These are the activations of a small neural network, seen along a few directions. Each row is one input.
In each table, some parts of the input vary, and every possible input appears once, in random order.
Descriptions start from the smaller parts, as in this example, which fits no table here: one of 4 places along a line, together with either a single point or one of 11 places along a line or (one of 3 separate values, together with one of 8 places around a ring).
Shared parts are said once, and a part with two or three values counts as separate values.

Other details of the inputs shift rows strongly along three fixed directions, in all tables alike. That doesn't count.

A family of inputs:
row 1: 48,31,-17,-7,-24,6,19,-27,5,-2,-14,44
row 2: 5,-16,-11,-12,5,-9,-10,4,7,13,11,-19
row 3: -4,2,21,5,5,1,5,9,-5,-20,1,10
row 4: -19,9,22,-2,3,7,13,0,1,-29,-21,17
row 5: -4,-6,17,-5,7,-7,0,4,-14,-13,14,-5
row 6: -3,-2,-10,13,-4,7,-1,7,14,12,-13,1
row 7: -9,3,24,11,4,5,12,11,1,-25,-10,25
row 8: -1,-7,-15,-5,3,-2,-17,-2,-4,16,9,-18
row 9: -10,4,22,10,4,-1,10,3,-4,-15,3,10
row 10: -16,9,-11,4,-5,12,2,7,22,-1,-33,9
row 11: 2,-1,-10,9,0,4,4,12,17,9,-9,2
row 12: -3,7,-7,21,-6,15,2,16,13,6,-21,10
row 13: -10,-9,16,-8,9,-4,-2,-7,-15,-12,12,0
row 14: 1,-13,-12,-6,4,-9,-4,2,3,17,13,-21
row 15: -5,1,23,4,5,-2,6,4,-2,-20,1,13
row 16: 8,-14,-12,-12,5,-7,-8,8,1,12,11,-20
row 17: 4,-1,-13,2,3,12,-7,12,12,5,-12,4
row 18: 1,3,-10,14,-5,9,-3,10,11,11,-11,-1
row 19: -8,2,17,3,7,7,2,4,-11,-19,-2,13
row 20: -1,-4,-16,-1,2,2,-16,1,2,15,3,-13
row 21: -4,5,-5,-2,-3,6,10,16,26,-6,-31,8
row 22: -3,-5,20,-4,7,-7,-2,3,-12,-14,15,-5
row 23: -14,6,16,10,3,6,-1,0,-13,-16,-2,12
row 24: 52,28,-22,-14,-23,3,14,-28,-4,3,-4,31
row 25: 4,-9,-12,-5,4,-6,-6,7,1,16,13,-24
row 26: 3,-10,-12,-5,4,-6,-5,7,1,17,13,-23
row 27: -11,-2,18,5,1,-4,0,-4,-20,-7,13,-9
row 28: -10,0,20,5,0,-5,-2,-6,-18,-8,14,-9
row 29: -4,-11,-15,-6,3,-5,-15,-7,0,17,8,-16
row 30: -5,5,-10,-4,-4,0,10,9,21,5,-19,-7
row 31: -15,-7,16,-5,6,-9,-6,-15,-23,-9,19,-6
row 32: -6,-4,20,-4,7,-11,1,-4,-21,-9,24,-15
row 33: -3,-7,-15,-2,2,-1,-15,-4,6,16,3,-11
row 34: 2,9,-5,17,0,13,4,21,20,2,-17,10
row 35: 4,-10,-13,-11,7,-1,-16,2,1,12,9,-18
row 36: 6,-14,-13,-7,4,-5,-6,8,11,12,4,-12
row 37: 47,20,-23,-14,-29,-11,14,-40,-10,18,10,10
row 38: 39,21,11,-21,-18,-23,23,-48,-33,-9,33,12
row 39: -8,4,-11,16,-1,14,-2,9,16,4,-23,17
row 40: -14,-6,18,4,1,-7,2,-8,-18,-6,12,-6
row 41: -9,-4,-14,-11,-7,-5,-1,-4,9,15,-7,-25
row 42: -10,-8,16,-7,10,-4,-3,-7,-14,-12,11,-1
row 43: -16,10,19,17,2,11,4,5,-10,-21,-10,23
row 44: -4,5,-5,21,-5,12,1,11,20,6,-21,11
row 45: 2,-12,-14,-8,6,0,-12,2,9,13,2,-10
Each input here is: one of 5 places around a ring, together with either a single point or (one of 2 separate values, together with one of 4 places along a line).
The inputs of row 2 and row 29 match in every part but the place on the ring of 5. If row 16 is changed in the same way as row 2 into row 29, which row does it become?
> row 43
The inputs of row 26 and row 19 match in every part but the place on the ring of 5. If row 38 is changed in the same way as row 26 into row 19, which row does it become?
> row 1
Change only the place on the line of 4 in row 35. List by row number the other rows that result.
> row 17, row 19, row 24
List by row number the other rows that have the place on the ring of 5 in common with row 28.
> row 6, row 12, row 18, row 27, row 37, row 40, row 41, row 44
